Each row below holds a small network's activations on one input, seen along a few directions.
In each table, some parts of the input vary, and every possible input appears once, in random order.
A made-up example of a description, with smaller parts first: one of 6 places along a line, together with either a single point or one of 9 places around a ring or (one of 2 separate values, together with one of 5 places around a ring).
Shared parts are said once, and a part with two or three values counts as separate values.
In the rows, 128 means zero.

Table:
R1: [102 150  82  61  73 124  94  22 142 122 111 111  96 119]
R2: [147  98 157 141 170  99 155 169 112 119 140 132 127 129]
R3: [145 130 148 206 158 191 156 214 138 153 151 154 162 104]
R4: [125 133 115  74 110 106  93 106 143 106 137  93 126 148]
R5: [129 129 136 176 135 135 112 173 116 142 128 126 163 146]
R6: [173 115 149 141 171 192 159 211 169 136 203 133 146  86]
R7: [161 100 169 170 193 161 201 211 132 133 164 160 130  88]
R8: [156 113 136 110 149 132 112 170 148 121 181 104 147 126]
R9: [ 96 137 107  91  93  89 132  17 110 122  75 143  76 126]
R10: [101 147 116 138  95 110  94 110 110 130  86 118 143 169]
R11: [ 81 164  84 121  61 126  93  30 109 146  61 138 114 141]
R12: [119 119 137 106 128  72 134 103 108 105  99 124 105 155]
The inputs of R2 and R8 match in every part but one. If R9 is changed in the same way as R2 into R8, which row does it become?
> R1
What do these inputs look like to the network?
> one of 3 separate values, together with one of 4 places along a line
Which other rows does R3 become when the choice among 3 separate values takes its other values? List them by row number.
> R6, R7

Table:
R13: [134 122 144 120 145 134 154 174 133 111 133 119 134 134]
R14: [143 121 149 168 147 116 125 159 125 133 140 137 139 136]
R15: [124 137 121 177 127 173 134 155 121 157 123 148 151 112]
R16: [158  99 138 105 164 116 137 142 137 120 178 118 120 103]
R17: [117 131 137 176 139 150 161 151 110 144 102 156 135 120]
R18: [ 89 139  90  79  71  68  81   9  96 127  71 114 101 160]
R19: [139 128 130 119 137 156 124 177 145 125 154 111 153 127]
R20: [157 115 131  97 147 150 132 142 160 124 184 120 126  99]
R21: [123 117 133 184 144 138 138 152  99 152 115 148 147 116]
R22: [ 82 164  77  76  52 108  72   8 129 122  81 105 104 147]
R23: [137 134 154 160 140 130 148 158 135 124 126 145 126 140]
R24: [152 110 145  99 154 128 160 143 148 112 163 127 107 106]
R25: [ 82 155  95  73  68  81 103  15 113 109  54 126  86 156]
R26: [139 109 138 126 154 121 130 174 122 120 149 111 147 131]
R27: [144 139 139 161 131 152 120 161 148 138 146 136 143 133]
What do these inputs look like to the network?
> one of 3 separate values, together with either a single point or one of 4 places along a line
Which other rows does R19 become when the choice among 3 separate values takes its other values? List them by row number.
> R13, R26
Which other rows does R16 become when the choice among 3 separate values takes its other values? List them by row number.
> R20, R24

Table:
R28: [ 92 172  98 105  72 146 125  75 139 120  79 129 111 145]
R29: [167 110 167 158 171 126 167 180 139 128 164 149 117 118]
R30: [105 140 131  81 115  99 156  85 129  97  81 130  90 146]
R31: [140  96 132 108 163 116 144 146 124 115 165 108 126 101]
R32: [ 78 146 120 242 100 130 121 109  57 181  41 165 159 155]
R33: [112 154 120 137 110 163 113 165 145 120 124 107 158 138]
R34: [127 118 137  82 131  90 121 137 119 101 119 104 129 168]
R35: [106 142  87  97  87 148 114  50 131 139 113 130 106 100]
R36: [128 129 139  99 122  83 137  64 133 108 113 139  81 132]
R37: [151 138 145 181 142 176 132 173 155 152 160 158 146 115]
R38: [148 115 163 141 160 143 184 201 134 116 133 141 126 127]
R39: [127 127 104 130 131 165 107 136 139 141 158 109 152  94]
R40: [160  97 147 133 178 145 178 175 125 134 168 141 122  90]
R41: [127 118 148 115 148 114 149 173 132  94 129 105 131 142]
R42: [128 124  90  98 107 138  80 101 127 150 146 104 146 117]
R43: [114 158 107 122  82 131 103  54 145 130 108 138 100 130]
R44: [150 109 142 103 139  72 106 114 125 114 149 114 122 155]
R45: [118 114 119  74 125 100 147  62 120 117 118 132  86 104]
R46: [149 111 153 134 158  96 132 150 138 107 160 115 122 130]
R47: [134 142 126 157 124 146  95 143 153 133 155 117 147 125]
R48: [137 140 112 124 102 120  68 107 140 140 143 112 141 149]
R49: [133 147 141 163 128 192 150 193 148 140 130 149 158 125]
R50: [146 125 124 154 150 195 143 165 140 158 163 148 151  85]
R51: [113 154 106 103  90 138  84 130 132 128 113 102 151 163]
R52: [ 99 110 145 209 150  64 155 130  45 139  41 173 124 151]
R53: [140  93 121  77 142  90 118 110 113 123 154 108 125 125]
What do these inputs look like to the network?
> one of 2 separate values, together with either a single point or (one of 3 separate values, together with one of 4 places along a line)
The inputs of R43 and R36 match in every part but the choice among 2 separate values. If R49 is changed in the same way as R43 into R36, which row does it become?
> R38
Which other rows does R50 become when the place on the line of 4 takes its other values? List them by row number.
> R35, R39, R42
Start at R36 and move only the place on the line of 4, one step at a time. The first step leads to R44. Which rows follow, in order?
> R46, R29

Table:
R54: [137 125 151  59 122  89 159  82 153  86 104 132  49 146]
R55: [122 116  74  22  91 121  93  19 136 131 146 116 113  97]
R56: [139 157 116  45  90 148 122  79 186  89 143 134  91 131]
R57: [127 129 154 166 133  52 106 116  83 115  96 127 140 200]
R58: [156  89 175 194 211 116 181 178 110 148 154 195 129  96]
R59: [147 116 162  93 133  41  94 122 123 104 143  86 122 174]
R60: [158 114 156 220 154 178 152 187 114 188 154 194 143  90]
R61: [122 115 134 152 158  78 134 169  70 111  84 135 147 162]
R62: [110 200 105 113  77 187 108  81 179 124 102 140 117 120]
R63: [109 140 133 199  88 117  72 120 107 143  90 129 166 188]
R64: [111 126 112 185 111 142 102 171  94 145  77 134 171 153]
R65: [118 146  89 135 116 175  75 169 139 148 131  96 172 137]
R66: [143 119 136  89 142 180 164 190 161  97 191  99 142 109]
R67: [178 134 127 188 153 209 129 181 154 179 205 143 142  76]
R68: [ 83 159  67  96  84 167  72  21 129 158 107 122 134  89]
R69: [ 90 181 123 173  68 141 141  91 141 129  54 166 105 132]
R70: [ 63 141  84 164  70 125 106  29  80 156  63 144 118 103]
R71: [139 100 143  85 158  70 120 173 107  95 132  91 126 135]
R72: [127  87 107  38 119  62 135  21  96 128 109 109  71 113]
R73: [183  72 176 150 215 110 169 172 152 114 196 138 113  73]
R74: [194 100 135 144 173 162 142 174 178 127 239 124 130  69]
R75: [119 134 145 179 128 183 181 196 116 156  95 151 164 124]
R76: [ 89 116  96 127 115  62 149  24  55 137  69 138  79 131]
R77: [133  93 175  97 181 126 192 191 134  86 149 109 118 114]
R78: [115 110 167 150 180 126 210 193 102 118 101 155 140 135]
R79: [104 153 140 139 118  82 177  87 121 105  61 164  64 162]
R80: [134 153 123 139 128 220 155 190 149 147 150 110 163 112]
R81: [139 135 122  81 104  97  62 123 165 117 182  82 150 167]
R82: [136 120 102  74 126 126  89 173 147 109 173  85 151 130]
R83: [115 159 110 145  94 148  46 120 157 150 141  94 170 172]
What do these inputs look like to the network?
> one of 5 places around a ring, together with one of 6 places along a line
The inputs of R54 and R79 match in every part but the place on the ring of 5. If R71 is changed in the same way as R54 into R79, which row does it become?
> R61
Start at R74 and move only the place on the line of 6, one step at a time. The first step leads to R66. Which rows follow, in order?
> R82, R81, R56, R55
Which other rows does R68 become when the place on the line of 6 takes its other values? List them by row number.
> R62, R65, R67, R80, R83
